These are the activations of a small network on made-up records, seen along a few directions, one row for each record.
After each row come some of the record's fields: FON, ZAKO, KAROT, VAFI, VALIZ, BUPAT.
A field that a record lacks is written missing.
The largest differences between rows may come from other fields.
In the rows, zero is written as 500.
Strong random noise was added to every row along 17 fixed directions; ignore it. To show where, here is one row again and again, with new noise each time:
[559 471 483 434 340 518 532 553 582 836 358 307 697 730 696 442 628 532
 573 416 564 321 549 507 579 484 501 496 611 797 617 429 649 453 488]
[584 438 491 501 335 538 333 397 609 532 473 362 552 502 565 398 467 457
 620 596 616 498 473 458 566 347 552 614 691 593 665 411 602 374 461]
[438 561 549 295 471 383 331 531 557 476 364 462 683 639 437 572  98 549
 278 477 559 608 667 552 351 375 547 679 505 388 393 653 475 607 373]
[582 423 551 397 287 465 330 584 663 573 439 498 458 242 273 214 549 514
 787 196 336 545 440 383 342 431 464 358 589 544 476 423 598 535 580]
[490 358 452 431 562 316 727 826 648 521 633 308 457 615 477 477 593 614
 433 552 484 723 483 672 654 682 423 514 550 554 595 362 531 561 404]
[628 651 440 534 369 381 393 510 582 374 366 322 622 541 562 510 148 441
 473 546 706 404 598 409 566 481 309 740 414 658 562 380 409 648 229]
[523 647 497 678 475 395 595 396 493 386 286 445 531 476 651 541 293 446
 535 449 578 376 496 371 606 751 306 517 397 599 603 381 545 666 331]
[319 524 652 572 489 283 611 362 534 313 749 568 553 295 521 488 358 596
 571 483 479 587 515 549 412 486 448 715 561 561 486 581 258 523 463]
[579 751 426 503 403 471 380 342 425 383 729 886 414 366 615 329 765 547
 649 336 540 400 605 331 369 637 345 529 388 612 538 534 493 379 645]
[403 351 600 313 786 566 437 576 271 624 361 345 515 228 345 546 635 459
 821 329 318 533 410 377 444 406 284 392 727 486 593 412 686 523 429]
[369 590 642 499 410 410 703 356 454 556 404 404 528 358 689 541 432 472
 537 427 435 449 433 475 413 441 538 584 451 705 562 660 132 665 475]
[472 444 506 434 373 467 473 736 568 614 512 562 518 537 423 546 586 510
 400 432 379 505 532 555 289 535 580 502 494 455 268 555 275 527 383]
[566 401 370 490 509 385 530 500 464 385 421 468 324 583 588 465 397 416
 461 437 630 522 464 472 400 716 515 529 509 363 605 283 567 477 345]
[483 637 414 571 565 530 782 553 464 456 389 497 306 502 598 642 360 446
 361 365 406 264 505 378 461 612 487 373 316 728 600 673 381 611 413]
[497 410 634 493 589 528 466 374 432 515 480 658 335 411 697 610 495 359
 375 589 502 496 370 422 374 412 581 785 429 499 877 627 343 384 593]
[765 589 452 470 585 365 507 507 615 409 654 651 325 363 463 370 673 504
 506 276 497 429 500 522 374 664 431 512 235 436 366 400 263 726 570]
[638 525 485 289 429 662 356 532 670 608 559 423 406 382 365 352 548 521
 570 446 394 500 509 433 515 114 621 437 563 727 674 719 552 436 696]
[468 347 574 396 460 484 431 729 703 640 532 291 352 401 489 462 455 498
 488 450 274 649 497 564 486 506 602 320 861 694 470 592 528 648 461]
[461 780 597 309 694 497 463 300 367 503 397 593 475 388 561 501 388 565
 507 401 376 594 654 426 627 564 468 319 436 592 593 737 646 692 685]

[444 342 536 656 367 393 492 457 619 442 837 509 565 469 456 382 468 609
 686 625 535 571 567 598 636 544 558 577 764 608 539 327 617 241 476] : FON=bude, ZAKO=rik, KAROT=ket, VAFI=missing, VALIZ=missing, BUPAT=missing
[612 452 485 523 535 596 257 484 471 458 674 682 259 385 469 489 393 404
 503 510 415 402 609 425 430 486 611 454 613 590 500 517 525 373 552] : FON=geb, ZAKO=geso, KAROT=felev, VAFI=zafe, VALIZ=kopav, BUPAT=galo
[610 604 341 431 651 638 445 729 580 498 555 514 303 607 611 606 669 466
 303 514 495 408 542 407 552 526 352 446 530 693 644 657 660 520 451] : FON=bude, ZAKO=piril, KAROT=ket, VAFI=missing, VALIZ=missing, BUPAT=missing
[504 715 311 554 426 747 587 528 619 414 389 262 414 461 416 535 467 493
 496 490 386 344 491 400 585 352 559 108 627 666 279 734 523 636 391] : FON=geb, ZAKO=popo, KAROT=gizur, VAFI=missing, VALIZ=missing, BUPAT=missing
[576 516 392 552 246 606 677 378 581 512 496 438 440 432 323 323 669 524
 674 485 459 468 400 533 565 367 779 258 358 480 404 491 353 421 598] : FON=bude, ZAKO=popo, KAROT=ket, VAFI=missing, VALIZ=missing, BUPAT=missing
[429 802 391 308 722 682 576 248 203 469 479 554 491 570 704 663 713 499
 427 565 596 404 565 428 509 317 507 490 395 533 566 799 414 462 540] : FON=bude, ZAKO=geso, KAROT=ket, VAFI=missing, VALIZ=missing, BUPAT=missing
[450 503 554 516 598 442 558 580 705 353 588 509 389 440 483 466 539 561
 380 560 473 736 370 525 621 514 402 523 518 436 661 628 633 593 597] : FON=bude, ZAKO=geso, KAROT=ket, VAFI=missing, VALIZ=missing, BUPAT=missing
[433 421 533 342 589 498 531 560 518 587 680 536 424 513 385 409 527 603
 555 436 369 573 594 576 580 455 646 321 627 561 489 553 669 394 639] : FON=geb, ZAKO=geso, KAROT=ket, VAFI=missing, VALIZ=missing, BUPAT=missing
[675 527 468 359 402 530 116 515 732 484 540 504 391 515 688 357 541 420
 356 449 650 545 472 434 294 307 427 706 657 572 618 641 548 579 615] : FON=geb, ZAKO=geso, KAROT=gizur, VAFI=missing, VALIZ=missing, BUPAT=missing
[438 626 394 589 425 467 596 426 364 384 568 677 472 571 617 541 448 499
 440 440 554 340 585 446 328 638 494 522 410 516 384 520 361 411 436] : FON=geb, ZAKO=rik, KAROT=felev, VAFI=zafe, VALIZ=kopav, BUPAT=galo
[601 511 448 520 560 710 447 548 531 587 288 454 642 637 284 654 552 507
 376 650 450 483 492 563 604 400 628 385 375 247 327 560 570 510 488] : FON=geb, ZAKO=piril, KAROT=felev, VAFI=zafe, VALIZ=lusu, BUPAT=galo
[610 631 615 776 468 519 516 291 659 515 368 469 662 534 608 638 325 457
 433 638 556 268 540 523 745 548 558 563 347 597 420 489 381 660 409] : FON=bude, ZAKO=geso, KAROT=gizur, VAFI=missing, VALIZ=missing, BUPAT=missing
[604 632 429 772 225 614 380 447 687 422 389 493 578 487 405 491 296 465
 492 522 515 311 549 414 542 484 530 381 461 587 307 554 512 559 422] : FON=bude, ZAKO=popo, KAROT=felev, VAFI=zafe, VALIZ=kopav, BUPAT=galo
[388 440 608 466 721 480 748 441 411 607 461 390 712 559 432 622 433 598
 515 460 465 414 480 593 560 351 505 563 426 477 521 538 501 493 545] : FON=bude, ZAKO=piril, KAROT=felev, VAFI=bovil, VALIZ=kopav, BUPAT=galo
[568 538 387 419 355 549 171 377 347 440 569 482 487 404 498 339 574 460
 799 590 630 618 623 399 566 497 445 461 738 545 554 304 689 320 426] : FON=bude, ZAKO=rik, KAROT=ket, VAFI=missing, VALIZ=missing, BUPAT=missing
[522 576 421 483 692 577 469 475 357 326 609 642 314 354 363 579 610 425
 505 472 479 430 480 440 412 464 494 423 380 310 307 533 337 533 415] : FON=bude, ZAKO=geso, KAROT=ket, VAFI=missing, VALIZ=missing, BUPAT=missing
[486 662 510 456 201 514 298 451 337 455 344 569 424 307 502 374 339 357
 714 512 495 505 545 238 528 467 457 484 435 661 615 431 408 443 397] : FON=bude, ZAKO=piril, KAROT=ket, VAFI=missing, VALIZ=missing, BUPAT=missing
[462 541 381 547 524 579 709 481 475 540 397 304 481 668 788 541 702 500
 465 610 585 505 380 482 665 595 425 429 629 615 729 495 684 462 497] : FON=bude, ZAKO=rik, KAROT=felev, VAFI=zafe, VALIZ=kopav, BUPAT=galo
[630 549 375 536 375 648 540 401 311 574 518 497 321 569 641 441 642 364
 565 753 579 442 482 469 750 513 719 394 379 602 640 355 371 325 579] : FON=geb, ZAKO=popo, KAROT=felev, VAFI=bovil, VALIZ=kopav, BUPAT=galo
[351 561 603 828 215 558 660 520 706 577 373 496 653 501 611 539 644 545
 518 602 382 470 362 464 670 637 478 383 561 637 476 596 533 508 473] : FON=bude, ZAKO=geso, KAROT=gizur, VAFI=missing, VALIZ=missing, BUPAT=missing
[539 565 348 440 596 488 362 541 469 342 507 496 462 595 631 548 662 435
 377 522 702 520 457 477 339 558 323 630 564 283 373 458 471 583 325] : FON=geb, ZAKO=popo, KAROT=ket, VAFI=missing, VALIZ=missing, BUPAT=missing
[574 524 359 614 330 521 322 731 755 405 602 532 543 507 456 361 671 572
 576 420 493 471 483 393 439 624 222 449 755 544 396 390 800 425 407] : FON=bude, ZAKO=rik, KAROT=felev, VAFI=zafe, VALIZ=kopav, BUPAT=tar
[446 770 396 729 537 470 607 464 431 215 710 682 500 403 635 628 690 557
 481 604 524 444 536 434 493 742 223 580 443 543 377 556 304 527 352] : FON=bude, ZAKO=rik, KAROT=felev, VAFI=zafe, VALIZ=lusu, BUPAT=galo
[676 483 470 631 459 450 571 640 613 472 735 305 334 398 581 465 516 413
 567 662 536 404 491 538 736 514 453 571 490 838 539 313 187 610 383] : FON=geb, ZAKO=geso, KAROT=gizur, VAFI=missing, VALIZ=missing, BUPAT=missing
[543 298 635 605 437 477 606 685 639 592 521 541 521 406 323 475 792 494
 549 645 431 661 257 578 628 472 503 640 275 345 632 369 343 441 566] : FON=bude, ZAKO=piril, KAROT=ket, VAFI=missing, VALIZ=missing, BUPAT=missing
[459 515 593 422 656 423 560 317 329 516 393 480 454 451 550 586 248 439
 512 429 498 440 595 507 516 535 604 483 406 531 534 495 402 610 447] : FON=bude, ZAKO=popo, KAROT=ket, VAFI=missing, VALIZ=missing, BUPAT=missing
[494 304 498 659 553 512 525 522 649 335 629 297 359 305 392 489 410 449
 594 550 499 536 355 515 511 392 471 508 718 530 553 443 511 519 414] : FON=bude, ZAKO=popo, KAROT=gizur, VAFI=missing, VALIZ=missing, BUPAT=missing
[452 346 674 548 687 428 630 327 423 541 541 713 383 445 487 468 309 479
 534 382 425 401 466 489 546 558 636 503 367 476 744 445 639 367 734] : FON=bude, ZAKO=popo, KAROT=ket, VAFI=missing, VALIZ=missing, BUPAT=missing
[551 708 489 612 377 446 499 562 571 478 404 552 607 508 651 515 540 497
 428 424 578 399 504 398 462 616 200 621 313 677 537 568 418 686 475] : FON=bude, ZAKO=popo, KAROT=felev, VAFI=zafe, VALIZ=kopav, BUPAT=galo
[509 385 563 527 535 517 656 373 580 640 346 413 529 571 564 481 515 485
 440 340 500 397 341 572 378 439 651 450 468 395 493 552 510 590 656] : FON=bude, ZAKO=rik, KAROT=gizur, VAFI=missing, VALIZ=missing, BUPAT=missing
[626 545 684 539 425 490 181 411 609 574 508 525 601 456 501 512 417 459
 423 764 488 676 601 644 693 526 661 543 513 405 285 479 339 695 551] : FON=bude, ZAKO=geso, KAROT=gizur, VAFI=missing, VALIZ=missing, BUPAT=missing
[558 446 634 687 601 537 425 433 496 556 477 464 356 349 587 645 290 345
 457 525 382 347 524 507 548 604 600 400 575 642 395 509 342 715 443] : FON=bude, ZAKO=geso, KAROT=felev, VAFI=zafe, VALIZ=kopav, BUPAT=galo

Here are new rows. What are their fields?
[468 382 611 346 800 385 479 687 408 630 307 399 518 472 472 558 200 470
 506 175 374 389 548 424 375 598 251 474 584 584 572 408 741 698 464] : FON=geb, ZAKO=rik, KAROT=felev, VAFI=zafe, VALIZ=kopav, BUPAT=galo
[610 579 477 199 643 539 392 616 528 619 517 437 348 634 521 564 283 490
 177 477 461 552 709 602 477 345 686 442 420 656 493 798 408 708 633] : FON=geb, ZAKO=geso, KAROT=gizur, VAFI=missing, VALIZ=missing, BUPAT=missing
[653 521 394 611 609 525 471 509 596 443 739 749 484 605 545 508 809 544
 414 460 610 321 498 519 424 596 401 613 398 402 443 456 554 385 559] : FON=bude, ZAKO=rik, KAROT=ket, VAFI=missing, VALIZ=missing, BUPAT=missing
[317 320 496 525 543 586 648 542 523 509 646 297 741 470 264 543 635 664
 707 578 477 542 431 576 554 176 447 556 734 525 541 541 646 237 455] : FON=bude, ZAKO=geso, KAROT=felev, VAFI=zafe, VALIZ=lusu, BUPAT=galo
[282 474 586 508 390 527 681 507 344 550 392 610 256 320 486 525 284 429
 548 341 268 471 502 339 403 521 636 300 425 770 738 726 446 426 565] : FON=bude, ZAKO=popo, KAROT=ket, VAFI=missing, VALIZ=missing, BUPAT=missing
[610 514 436 436 488 610 545 525 575 561 533 469 437 481 379 471 488 515
 497 404 455 350 521 472 468 245 599 463 371 664 570 645 438 454 606] : FON=bude, ZAKO=geso, KAROT=felev, VAFI=zafe, VALIZ=kopav, BUPAT=galo
[528 542 341 511 319 777 466 515 466 629 426 523 551 700 436 561 548 477
 415 564 513 287 554 454 441 254 721 390 456 554 414 677 510 264 533] : FON=geb, ZAKO=geso, KAROT=felev, VAFI=zafe, VALIZ=kopav, BUPAT=galo
[383 522 475 603 625 460 644 460 270 403 519 462 619 537 589 674 484 470
 516 602 618 392 473 485 495 533 347 673 465 437 454 381 346 449 294] : FON=bude, ZAKO=geso, KAROT=felev, VAFI=bovil, VALIZ=kopav, BUPAT=galo
[377 612 392 395 645 453 622 681 255 324 491 614 419 517 423 612 439 515
 387 529 493 627 531 416 460 606 309 536 303 386 585 541 471 463 400] : FON=bude, ZAKO=rik, KAROT=felev, VAFI=bovil, VALIZ=kopav, BUPAT=galo
[381 520 468 500 669 378 566 542 404 325 595 395 655 540 406 625 364 588
 458 603 535 610 578 643 506 580 402 553 595 285 188 400 405 598 284] : FON=geb, ZAKO=rik, KAROT=felev, VAFI=zafe, VALIZ=kopav, BUPAT=galo
[566 483 354 490 691 596 720 357 372 391 305 449 169 525 623 583 418 359
 360 419 546 399 333 396 407 509 621 412 352 406 777 569 520 509 534] : FON=bude, ZAKO=piril, KAROT=felev, VAFI=bovil, VALIZ=kopav, BUPAT=galo
[624 427 352 590 367 505 484 688 649 495 676 403 304 563 587 472 617 462
 447 637 508 533 525 568 580 675 582 418 674 646 468 393 438 481 365] : FON=bude, ZAKO=rik, KAROT=ket, VAFI=missing, VALIZ=missing, BUPAT=missing
[516 531 544 682 442 425 611 431 580 407 497 574 506 414 653 487 678 490
 538 504 580 494 339 431 497 614 299 697 376 536 720 459 442 513 506] : FON=bude, ZAKO=piril, KAROT=ket, VAFI=missing, VALIZ=missing, BUPAT=missing
[314 399 686 379 550 550 419 669 272 876 340 650 632 657 475 646 341 475
 453 462 286 401 687 489 540 583 626 358 539 585 442 520 661 373 516] : FON=bude, ZAKO=popo, KAROT=gizur, VAFI=missing, VALIZ=missing, BUPAT=missing
[532 440 348 286 567 577 501 428 345 561 410 289 298 512 617 416 573 409
 634 377 546 473 468 431 437 446 580 316 722 568 629 422 650 457 465] : FON=bude, ZAKO=rik, KAROT=ket, VAFI=missing, VALIZ=missing, BUPAT=missing
[310 367 806 640 270 339 507 422 753 698 439 468 629 511 886 499 529 507
 422 496 487 605 389 582 426 598 522 710 750 712 670 652 451 608 558] : FON=bude, ZAKO=geso, KAROT=ket, VAFI=missing, VALIZ=missing, BUPAT=missing
